Each row below holds a small network's activations on one input, seen along a few directions.
Each table varies a few parts of the input and shows all the possible inputs, shuffled.
Descriptions start from the smaller parts, as in this example, which fits no table here: one of 6 places along a line, together with either a single point or one of 9 places around a ring or (one of 3 separate values, together with one of 5 places around a ring).
Shared parts are said once, and a part with two or three values counts as separate values.
In the rows, 128 means zero.

Other details of the inputs shift rows strongly along two fixed directions, in all tables alike. That doesn't count.

Table:
R1: [132 149 127 127 120 136 135 123 131 126 124 121]
R2: [124 143 123 131 121 119 127 134 118 131 124 119]
R3: [135 121 134 148 133 117 135 133 127 128 125 113]
R4: [133 145 133 129 119 121 136 139 137 121 125 120]
R5: [148 127 136 139 124 120 126 137 129 129 135 122]
R6: [127 145 120 125 128 126 130 123 121 135 121 115]
R7: [103 131 122 110 106 120 124  96 138 112 159 109]
R8: [134 129 118 136 132 112 140 137 126 127 128 117]
R9: [135 125 127 145 133 132 133 118 120 133 123 114]
R10: [ 97 101 170  76 178 111 121 121  90 110  94 197]
R11: [133 133 111 133 132 126 139 122 119 133 126 118]
R12: [123 145 119 132 135 118 125 138 132 131 128 121]
R13: [141 142 126 140 126 129 120 138 144 122 135 131]
R14: [144 131 128 142 128 131 126 125 131 137 140 128]
R15: [ 92  21 110  63  65 237 121 184 198 224  86 126]
R16: [117  92 173  87 175 133 114 103  84 113 105 205]
R17: [129 133 110 140 139 119 134 137 130 129 133 123]
R18: [114 129 120 103 113 130 122 107 130  99 159 100]
R19: [110 124 113 109 110 118 115  90 142 106 146 106]
R20: [110  98 174  87 162 129 112 116  89 101 101 213]
R21: [132 124 127 150 138 128 134 121 128 136 130 118]
R22: [130 130 114 139 124 120 136 133 116 128 129 121]
R23: [131 124 127 152 140 124 129 134 131 129 131 119]
R24: [132 122 130 151 125 124 131 129 116 129 127 117]
R25: [144 128 132 143 116 128 122 133 119 130 137 126]
R26: [142 142 126 139 123 133 126 125 141 129 134 130]
R27: [129 146 130 133 112 129 132 135 127 122 127 125]
R28: [145 138 133 136 118 122 126 138 139 120 129 124]
R29: [131 132 110 138 136 123 140 124 127 135 133 123]
R30: [130 148 126 132 124 132 136 126 139 129 130 126]
R31: [128 149 126 134 126 128 130 139 142 122 131 127]
R32: [125 145 119 130 133 122 131 126 129 138 128 120]
R33: [143 131 128 144 131 127 120 137 134 130 141 129]
Each input here is: either one of 3 separate values or (one of 5 places around a ring, together with one of 6 places around a ring).
Change only the place on the ring of 6 in R16. List by row number the other rows that result.
Answer: R1, R6, R9, R11, R15

Table:
R34: [122  97 163  99 150 135 116 127 108 115 111 185]
R35: [ 90 103 154  77 143 130 122 102 107 105 111 164]
R36: [121  94 107 134 106 161 132 156 166 177 121 104]
R37: [115 105 154  98 157 132 125 123  98 130  98 181]
R38: [153 181 125 161 124 110 130 132 133 112 139 110]
R39: [156 175 139 164 150  98 124 107 114  97 147 131]
R40: [158 168 128 160 114 111 130 134 126 112 145 111]
R41: [158 167 120 159 122 119 132 119 123 116 144 116]
R42: [111  94 101 106  85 155 121 149 171 154 141  95]
R43: [102 107 142  96 123 130 124 111 124 112 127 135]
R44: [109 128 135 102 128 127 128 100 122 114 127 129]
R45: [114 110 135 116 147 129 133 140 112 136 106 145]
R46: [ 94  97 147  81 148 137 123  90 107 108 119 166]
R47: [148 175 116 169 131 101 139 133 129 118 135 102]
R48: [108  91 154 104 165 123 129 133  99 123 104 174]
R49: [159 164 128 165 124 110 126 129 138 110 148 109]
R50: [126  95 105 125  98 169 133 152 150 177 117 110]
R51: [109  89 150 108 171 129 126 120  98 130 108 173]
R52: [153 180 134 161 143  90 132 116  93  99 132 127]
R53: [124  89 110 132 101 157 131 165 169 170 120 103]
R54: [124 116 140 115 143 144 124 126 129 130 118 161]
R55: [136 168 110 144 112  98 127 120 134 101 162  94]
R56: [104 109  98 101  86 156 125 152 166 157 132  97]
R57: [121  99 102 131 107 163 137 154 163 174 119 108]
R58: [115  97 159 102 153 128 123 131  97 123 104 180]
R59: [108 103  93 105  92 161 126 138 165 158 139 101]
R60: [137 152 120 144 109 108 127 102 132 100 156  86]
R61: [112 135 125 102 133 120 123 113 126 115 134 137]
R62: [158 163 125 162 121 117 126 121 125 119 147 112]
R63: [133 156 117 146 113 113 127  94 129 108 157  88]
R64: [120  79  85 114  36 212 132 203 209 222 112  68]
R65: [154 151 116 171 132 101 136 131 122 119 144  94]
R66: [136 172 122 144 142  88 121  91 111  87 163 118]
R67: [118 103 128 120 151 135 134 127 112 138 114 147]
R68: [151 175 116 167 135 102 140 125 130 121 136 104]
R69: [108 100 149 100 169 128 131 125  99 131  98 174]
R70: [140 114 119 141 107 138 127 147 138 149 127 109]
R71: [131 138 142 121 142 131 126 128 130 126 118 151]
R72: [155 156 119 168 126 112 130 121 117 127 142 105]
R73: [151 166 120 172 128  99 138 135 131 116 142 102]
R74: [114 104 165  99 155 132 119 132 116 115 109 186]
R75: [118 112 159  93 153 138 122 124 107 123 103 186]
Changing only one part turns R37 into R72. The same change can be made to R61. Which row results?
Answer: R66
Describe the family of inputs behind these rows.
Answer: one of 6 places around a ring, together with either one of 2 separate values or one of 5 places around a ring
List by row number the other rows that have the place on the ring of 6 in common with R55.
Answer: R40, R43, R48, R58, R73, R74

Table:
R76: [118 102 129 116 142 125 134 124 119 126 121 134]
R77: [110 113 131 112 143 122 125 122 120 134 119 132]
R78: [123 117 140 113 127 132 121 127 122 125 122 145]
R79: [167 237 143 179 172  42 132  74  76  38 164 131]
R80: [153 143 111 169 103 139 137 158 150 157 131  89]
R81: [108 109 126 118 139 127 129 126 115 128 123 137]
R82: [134 118 140 128 144 133 127 145 121 140 117 154]
R83: [118 121 134 108 132 136 125 118 127 125 123 144]
R84: [141 153 101 147  91 136 134 139 154 144 142  83]
R85: [120 117 135 109 131 137 121 117 125 125 127 142]
R86: [120 113 139 113 130 132 120 124 128 121 128 144]
R87: [133 136  98 158 101 130 138 128 152 148 146  76]
R88: [143 145 106 151  88 132 129 145 159 138 146  79]
R89: [132 118 143 134 145 136 132 139 121 138 103 149]
R90: [117 120 139 109 130 130 126 131 128 121 121 144]
R91: [156 143  99 166 106 135 135 159 154 156 133  95]
R92: [120 121 138 110 128 132 126 128 123 126 119 145]
R93: [116 116 136 109 133 135 121 120 129 120 130 141]
R94: [117 110 126 117 140 132 133 120 110 133 119 136]
R95: [115 120 134 108 134 134 125 121 132 121 125 143]
R96: [124 114 139 114 128 134 119 121 124 125 126 145]
Describe the family of inputs behind these rows.
Answer: either one of 4 places along a line or one of 5 separate values or (one of 2 separate values, together with one of 6 places around a ring)

Table:
R97: [145 151 119 131  88 147 123 122 151 125 147 107]
R98: [131 131  97 145 114 131 138 116 125 146 138  87]
R99: [100  66 152 100 154 130 126 128 108 126 107 162]
R100: [ 87  84 128  87 163 131 129 119 111 135 110 163]
R101: [123  99 155 114 174 143 130 161 117 153  82 200]
R102: [173 232 174 179 210  20 113  50  52   6 175 174]
R103: [160 148 124 171 121 128 140 181 135 155 110 115]
R104: [152 132 124 148  96 143 117 121 144 135 152 103]
R105: [ 98  69 143 101 165 136 125 120 119 131 113 167]
R106: [122 130  99 140 112 115 140 137 128 138 136  83]
R107: [170 149 122 174 122 144 139 159 133 164 112 119]
R108: [143 117 112 160 115 136 135 117 133 142 142  90]
R109: [136 150 121 127  88 130 125 144 154 116 144 103]
R110: [ 81 101 148  65 139 133 125 125 115 121 100 164]
R111: [144 131 126 144  96 126 118 142 147 126 148  99]
R112: [125 155 107 126  98 138 133 112 140 137 135  91]
R113: [135 154 112 128  99 135 124 135 165 121 150 108]
R114: [ 79 105 139  66 150 139 124 116 126 127 105 169]
Changing only one part turns R107 into R101. The same change can be made to R112. Which row results?
Answer: R114
Describe the family of inputs behind these rows.
Answer: one of 3 separate values, together with either a single point or one of 5 places around a ring
Change only the place on the ring of 5 in R110. List by row number the other rows that result.
Answer: R99, R106, R109, R111
